A small network was shown many inputs. Here are its activations along a few directions, one row for each input.
Each table varies a few parts of the input and shows all the possible inputs, shuffled.
Descriptions start from the smaller parts, as in this example, which fits no table here: line(4) and (point or ring(11) or (values(3) and ring(5))).
Shared parts are said once, and a part with two or three values counts as separate values.

Other details of the inputs shift rows strongly along two fixed directions, in all tables alike. That doesn't count.

A family of inputs:
x1: [ -7  25  25 -20 -30 -11  39 -11   5  34   4  53 -37  26  34  26]
x2: [ -1 -31 -10  18  26   9  65 -32  51  21  10 -58  41  -6  -1 -11]
x3: [-28  51 -20  -1  -3 -31 -71  57 -16 -13 -10  39 -53   3   5 -13]
x4: [  3 -34   5  15  15  39   8 -25  20   8  -1 -45  46 -25 -25 -15]
x5: [ 21 -44  -1   4  23  32  21 -15   0 -14  -4 -53  52 -21 -27   3]
x6: [-17  45   7 -11 -18  -4 -76  43 -28  -9 -14  51 -46  -2   0  -3]
x7: [  9  18  33 -17 -42 -24  68 -44  16  38  22  58 -36  51  58  30]
x8: [  0  -5 -16  18   7 -19  -2 -18  16  -4  13 -20  14   4   4 -27]
x9: [ -4  31  -3 -18 -12 -12 -61  51 -52 -31 -17  48 -44   3  -3  17]
x10: [ 19 -32  11  -8   4  16  56 -21   3   5   3 -20  17   3   2  25]
x11: [-12  -4 -18  13  15 -10   7   1  19   7   2 -24  12 -10  -7 -18]
x12: [-14  17   5  -8 -15 -31  97 -22  40  45  17  33 -41  44  53  30]
x13: [ -9  13  -2   6   9  22 -83  28 -17 -21 -16  -7  10 -31 -32 -26]
x14: [ 28 -40  -9  14  16  15 -41 -11 -26 -41   1 -47  53 -23 -37 -20]
x15: [ 10 -11  -5  -6   7   8 -26  18 -31 -23 -11  -7  13 -17 -23   4]
Description of these inputs: values(3) and (point or line(4)).
The inputs of x11 and x1 match in every part but the values(3) part. If x2 is changed in the same way as x11 into x1, which row does it become?
> x13
Which other rows does x4 become when the values(3) part takes its other values? List them by row number.
> x9, x12
Which other rows does x6 become when the values(3) part takes its other values? List them by row number.
> x3, x10

A family of inputs:
x16: [ -5  22   0  -9 -13 -29  -6  14  -2   9   4  19 -37  13  19  -4]
x17: [-17  41  15  -8 -21  13 -92  25 -29  -2 -17  38 -23 -19 -13 -22]
x18: [ -5 -32 -13  31  32  29   8 -20  40  -1   5 -59  49 -19 -22 -23]
x19: [ 30 -50   5  10  20  36  16 -24   5 -13  -1 -60  49 -23 -21 -10]
x20: [ 14  -5  21  -8 -23  -4  52 -24   5  14  12  34 -22  36  34  38]
x21: [  0  -2 -16  15  14   2 -38  -5  -9 -25  -3 -20  28 -13 -18 -27]
x22: [ 14 -37 -10  19  26  11  17 -22  15  -3   3 -57  65 -29 -24 -26]
x23: [  6   1  16 -26 -12  -2  66 -17   2  18   3  17 -12  24  21  39]
x24: [ 10 -17  11  -5   1   6  40 -24  19   8  10 -14  24  11   4  18]
x25: [-10  21  -3  -2 -15 -25 -11   2   2   4   9  24 -37  23  18  -3]
x26: [  1 -18  -5   4   2  -4  53 -23   6  14   5  -6  22  -1   0   8]
x27: [  7  17   3  -7  -9  -6 -63  40 -37 -26 -11  31 -28  -5  -4   1]
x28: [ 15 -18  -1  10   7  24 -39  -2 -18 -30  -5 -20  16 -10 -18  -7]
x29: [ -6  20  -5   3  -8 -23 -12   1  -7  -6   4  30 -10  13  11  -1]
x30: [  7  12   9 -11 -10 -23  55 -20   9  17   7  18 -10  21  34  10]
x31: [ 15 -15  12 -10   5   4  36  -9  13   9   5 -18  23   0   2  12]
x32: [  2 -15  -9  -1  16  16 -34  20 -20 -20 -11 -23  30 -27 -39  -2]
x33: [-15  -1 -17  13  20  17 -20  14   6  -9 -12 -27  10 -21 -21 -16]
x34: [  7  11  21 -22 -17  -9  57 -24  13  15  11  23 -17  39  35  35]
x35: [-13  33   0  -6  -2 -12  -3  21   9   6  -5  21 -36  12  24  -1]
x36: [  1 -34 -11  24  35  27  13  -9  37   3  -1 -66  52 -30 -23 -27]
x37: [-17  34  14  -4 -22   9 -88  29 -25   3 -14  44 -18 -20 -16 -19]
x38: [ -6  18  -1  -6 -14 -32  -7  18   1  13   6  24 -34  11  16  -2]
x39: [-14  20 -16   9  -6 -23 -70  29 -13 -14   2  18 -25  -1  -9 -19]
x40: [ 14 -34  10   0  -1  18  39 -17  -6   4   2  -6  11  -1  -5  22]
x41: [-12  18   7  -1  -6  -6  52 -20  34  22  11  19 -28  35  39  15]
x42: [ 12  -8  20 -18 -20   4  62 -19 -10  13   4  30 -28  27  27  40]
x43: [-14  32 -18  -4  -4 -17 -58  34 -42 -25 -15  31 -21  -9 -10 -10]
x44: [ -9  -9 -19   8   7  -2 -26  10  -9  -6  -4 -22   3 -17 -22 -18]
x45: [-14   8 -11  -2 -11 -23  -5  15  -8  11   2  21 -28   4   1   4]
x46: [-12 -11  -5   9  11   9  46  -9  28  21   1 -13   7  -1   2   8]
x47: [ 12  -5  -2  -5  17  13 -38  17 -12 -24 -10 -33  27 -23 -24 -14]
The inputs of x29 and x21 match in every part but one. If x22 is changed in the same way as x29 into x21, which row does it become?
> x30
Describe the family of inputs behind these rows.
> values(2) and (point or (values(3) and line(5)))
Which other rows does x41 become when the values(2) part takes its other values? List them by row number.
> x18
Which other rows does x16 become when the values(3) part takes its other values? List them by row number.
> x25, x44
Which other rows does x39 become when the values(3) part takes its other values? List them by row number.
> x38, x45

A family of inputs:
x48: [  8 -20  -3   6  16  33 -64  20 -24 -27 -16 -33  32 -40 -45 -19]
x49: [ -1  21   6 -13  -6   8 -55  31 -35 -20 -15  25 -13 -11 -12   4]
x50: [ -4   5  10  -4 -11 -10  71 -26  32  28  14  19 -26  36  40  24]
x51: [-13  44   6 -14 -16 -25   3  16   3   7   1  49 -50  31  36  15]
x52: [-10   6  10   0 -17 -14  67 -32  32  42  15  21 -19  26  34  12]
x53: [  2  -4   0  -7  -4 -17  58 -10  13  19   8   4 -11  18  21  18]
x54: [-14  12  -8   9   1  -6 -37  13   4   3  -2  -2  -3 -13 -10 -25]
x55: [  7 -31  -2  15  20  18  35 -26  36   8   8 -52  35  -8  -6 -12]
x56: [  6 -40 -13  15  20  11  43 -22  19   4   5 -47  38 -12 -15  -4]
x57: [  6  16  -1  -7  -8  -9 -65  29 -37 -28  -8  22 -16  -4  -9  -5]
x58: [  8  -3  -3   2  -3   2 -38   7 -26 -23  -3   5   2  -4 -13  -2]
x59: [ 15 -43  10   6  10  38  35 -30   9   6   0 -38  42 -15 -19   7]
x60: [ -5 -16  -9  19  18  14  -5 -15  23   6   1 -43  43 -25 -22 -31]
x61: [  6  31  14 -23 -26 -24   2   7 -24  -3   2  56 -39  29  30  25]
x62: [-10  24 -17  -3   5 -18 -49  39 -25 -23 -11  14 -16  -8 -10  -8]
The inputs of x53 and x54 match in every part but one. If x56 is changed in the same way as x53 into x54, which row does it become?
> x52
Describe the family of inputs behind these rows.
> values(3) and line(5)
Which other rows does x60 become when the line(5) part takes its other values? List them by row number.
> x49, x51, x61, x62
Which other rows does x57 become when the values(3) part takes its other values? List them by row number.
> x58, x61
